Each row below holds a small network's activations on one input, seen along a few directions.
Each table varies a few parts of the input and shows all the possible inputs, shuffled.
Descriptions start from the smaller parts, as in this example, which fits no table here: one of 6 places along a line, together with either a single point or one of 11 places around a ring or (one of 3 separate values, together with one of 8 places around a ring).
Shared parts are said once, and a part with two or three values counts as separate values.
In the rows, 128 means zero.

Other details of the inputs vary at random and push rows far along two fixed directions, the same in every table; ignore that.

Table:
row 1: [156  97  64 114 122 156 107  89 125  28 180  99 135 100]
row 2: [156  91 102  77 123 128 135  99 138  98 135 110 116  72]
row 3: [142 106 168  71 134  95 145 121 160 186  76 116 110  75]
row 4: [121 140 174  88 121  88 137 162 136 226  68 148 107  98]
row 5: [109 135 197 100 142 122 193 145 160 217  65 154 100 140]
row 6: [141  94  78 123 122 139 123  93 107  48 160  90 140 109]
row 7: [162 105  72 128 128 171 103 108 126  40 201 123 118  92]
row 8: [107 141 200 110 142 123 183 149 160 218  67 156 102 150]
row 9: [ 88 160 133 187 124 115  89 144  77 112 128 104 166 186]
row 10: [157  96  71 148 126 161 160  84 152  58 193 138 135 135]
row 11: [171  95  78 142 134 169 150  80 163  46 200 139 130 125]
row 12: [174  80  92  71 120 147 136  98 152  83 157 118 101  55]
row 13: [ 85 160 133 187 122 109  94 148  70 124 122 105 165 188]
row 14: [ 87 183 106 196 112 124  74 172  69 119 136 134 159 197]
row 15: [139 109 186  75 147 141 192 118 190 179  88 147  88 106]
row 16: [ 91 167 134 193 137 158 130 147 101 112 135 144 143 220]
row 17: [131 149 183  91 134  96 117 165 154 222  71 155 110  99]
row 18: [103 154 151 145 129 100 106 148 111 161  91 118 145 151]
row 19: [ 97 141 163 139 126  93 121 143  97 166  93 110 145 145]
row 20: [166  81 129  85 141 139 129  86 156  82 146  97 121  68]
row 21: [ 87 181 110 199 111 126  85 175  66 134 146 140 146 186]
row 22: [151  99  64 127 115 163 122 107 108  47 196 118 116  92]
row 23: [110 164 144 139 130 106  91 156 114 164  99 134 143 150]
row 24: [125 138  90 189 125 150 138 115 130  82 177 146 153 184]
row 25: [188  66 150  28 147 124 152  84 200 135 106 110  94  19]
row 26: [151 118 169  71 133 115 139 141 169 195 104 147  85  59]
row 27: [103 155 140 171 127 111 157 145 131 182 116 163 144 183]
row 28: [ 85 178 102 191 113 114  79 160  63 118 129 120 166 200]
Each input here is: one of 4 places along a line, together with either one of 2 separate values or one of 5 places along a line.
Q: Changing only the place on the line of 4 turns row 28 into row 23. The same change can be made to row 10. Which row results?
A: row 11
Q: Which other rows does row 17 become when the place on the line of 5 takes its other values? List them by row number.
A: row 7, row 20, row 23, row 25
Q: List by row number the other rows that have the place on the line of 4 in common with row 1.
A: row 9, row 14, row 15, row 18, row 24, row 26

Table:
row 29: [136 113  64 159 114 154  92 108  88  27 202 104 149 128]
row 30: [ 96 157 171 160 135 118 134 147 120 169 101 141 142 182]
row 31: [110 138 148 111 122 107 119 141 117 156  87 111 130 125]
row 32: [103 144 181 128 141 119 153 144 134 182  86 134 118 152]
row 33: [170  83 142  45 140 109 142  92 179 147 104 108 109  44]
row 34: [158 114  72 139 129 161 109 106 135  49 184 128 130 117]
row 35: [161  86 140  60 129 124 144 113 156 138 125 115  89  43]
row 36: [174  69 159  21 133 111 158  96 187 158  84 111  94  24]
row 37: [ 76 183 135 191 117 118 132 167  88 171 110 149 145 209]
row 38: [ 88 169 149 171 124 110 138 166 107 192  99 157 141 189]
row 39: [108 170 121 169 122 133  98 159 103 131 136 148 144 175]
row 40: [105 144 183 134 142 116 150 148 135 186  85 139 126 156]
row 41: [116 149 132 155 127 105  96 147 108 150 125 129 142 134]
row 42: [140 121  59 153 123 177 105 114 104  28 194 124 133 142]
row 43: [143 113  71 130 122 176 117 113 120  45 182 121 118 120]
row 44: [114 143 147 134 121 108 111 154 106 163 113 127 129 124]
row 45: [180  74 156  38 137 121 196  93 210 173 110 149  84  41]
row 46: [140 113 110 150 135 156 134  96 140  69 163 112 140 144]
row 47: [100 168 157 170 126  92 134 162 128 205  95 161 142 181]
row 48: [140 107  63 142 120 146  99  95  94  22 176  93 153 131]
Q: What do these inputs look like to the network?
A: one of 4 places along a line, together with one of 5 places along a line
Q: Changing only the place on the line of 4 turns row 45 into row 37. The same change can be made to row 29. Which row results?
A: row 35
Q: A walk changes only the place on the line of 4. It starts at row 31 and steps to row 36. List the rest of the walk in order.
A: row 48, row 33
Q: Which other rows does row 34 become when the place on the line of 4 takes its other values? List them by row number.
A: row 39, row 42, row 43
